Here are a small network's activations along a few directions, averaged over the inputs that share one value of a field.
Values that are neighbours, or in one group, have similar rows; names and order tell nothing.
In the rows, zero is written as 500.
Strong random noise was added to every row along 2 fixed directions; ignore it. To show where, here is one row again and again, with new noise each time:
[558 452 537 463 550 556 491 537 530 512 408 375]
[544 459 534 527 584 603 462 555 412 485 487 339]
[552 413 499 513 563 525 506 529 478 512 416 350]
[563 347 450 493 534 412 569 491 573 550 315 366]


DAPI, 25 values:
dedek: [667 334 283 584 400 363 532 481 561 465 395 510]
kopi: [657 441 548 492 590 515 561 463 577 497 462 483]
sut: [464 534 548 432 535 364 447 533 574 571 349 446]
puper: [280 395 422 464 461 469 601 462 388 566 487 483]
mupek: [493 588 714 223 459 582 565 589 742 616 300 659]
sedo: [592 382 420 398 444 475 410 457 574 532 346 487]
datif: [518 457 435 630 501 653 503 431 502 396 525 570]
gusap: [516 565 566 436 460 613 499 386 618 402 596 659]
zazit: [363 559 508 383 416 642 335 544 504 461 629 526]
dipap: [535 388 474 495 518 109 597 334 550 545 324 437]
tiduk: [433 516 435 545 555 396 656 376 580 498 539 630]
turat: [441 483 433 546 492 401 255 527 281 490 532 457]
bivi: [474 598 490 617 583 640 472 613 510 454 611 699]
fodu: [582 442 395 528 503 120 790 448 632 644 377 626]
rek: [566 689 611 476 596 629 554 575 612 545 458 666]
zabu: [383 441 423 643 443 676 429 516 315 395 549 491]
lage: [381 385 488 551 459 295 604 551 402 667 441 396]
lupav: [655 503 422 518 361 355 540 362 639 459 445 485]
dat: [437 619 741 295 399 505 588 574 796 491 517 508]
res: [402 602 500 474 397 519 524 500 497 632 651 601]
gen: [393 499 487 400 458 573 533 544 630 572 410 605]
lodos: [455 513 431 400 392 435 482 409 603 472 569 595]
vok: [536 637 482 440 449 436 369 419 556 456 501 476]
vuru: [644 549 573 553 546 443 521 460 359 455 612 481]
papo: [519 430 483 610 581 554 478 610 412 426 499 323]
DAPI is arranged as a network in which each value has 4 neighbours.
Fewest steps between lodos and tiduk? -> 2
A value of DAPI combines one of 5 hidden first parts with one of 5 second parts; all combinations occur once.
Changing only the second part turns tiduk into gusap. res has the same second part as tiduk; what does that change turn res into? -> lodos
Changing only the second part turns turat into zazit. sedo has the same second part as turat; what does that change turn sedo into? -> zabu
Changing only the second part turns lage into puper. mupek has the same second part as lage; what does that change turn mupek into? -> gen
Changing only the second part turns dipap into dat. vuru has the same second part as dipap; what does that change turn vuru into? -> fodu

RIZ, 25 values:
vov: [573 502 453 822 447 334 393 389 272 412 743 494]
nemis: [730 580 679 423 487 721 278 616 458 404 468 348]
milaz: [546 494 486 562 654 349 555 437 138 442 607 260]
neliz: [369 566 622 440 571 433 500 709 423 577 715 383]
lar: [512 384 304 645 496 734 409 453 159 433 547 378]
zok: [614 483 432 821 707 499 597 613 310 513 473 457]
bom: [699 556 530 386 454 449 440 503 582 425 476 377]
zizo: [590 607 598 484 789 527 401 582 483 439 463 316]
viz: [709 352 321 530 576 496 581 438 567 525 360 443]
lum: [268 555 426 609 483 505 461 457 262 432 737 533]
tobu: [411 510 329 615 538 397 308 340 321 356 594 626]
raril: [245 479 427 500 426 450 499 448 349 487 477 350]
detu: [601 538 565 698 440 339 638 399 344 487 599 462]
sug: [436 592 602 222 297 466 332 410 875 469 247 513]
dako: [378 330 497 250 413 440 487 599 759 615 282 484]
vode: [342 482 595 435 518 356 726 469 401 526 596 536]
bur: [712 243 129 895 485 264 650 334 472 556 570 478]
gomon: [597 608 644 656 638 691 598 500 472 397 763 559]
vubav: [425 351 226 724 397 425 612 330 499 395 420 603]
tubu: [351 138 148 814 632 411 620 446 187 669 525 375]
ral: [406 482 504 653 642 438 420 674 245 642 463 374]
vev: [325 531 648 447 468 823 403 486 477 474 731 753]
dovo: [546 360 372 449 409 600 330 631 302 410 488 323]
ruruv: [423 542 593 439 601 541 589 653 695 595 398 601]
tik: [440 416 502 691 550 546 718 560 201 574 677 593]
RIZ is arranged as a network in which each value has 4 neighbours.
Fewest steps between dako and tik? -> 3
A value of RIZ combines one of 5 hidden first parts with one of 5 second parts; all combinations occur once.
Changing only the second part turns lum into vov. vev has the same second part as lum; what does that change turn vev into? -> bur
Changing only the second part turns gomon into tik. zizo has the same second part as gomon; what does that change turn zizo into? -> ral
Changing only the second part turns detu into tobu. milaz has the same second part as detu; what does that change turn milaz into? -> sug
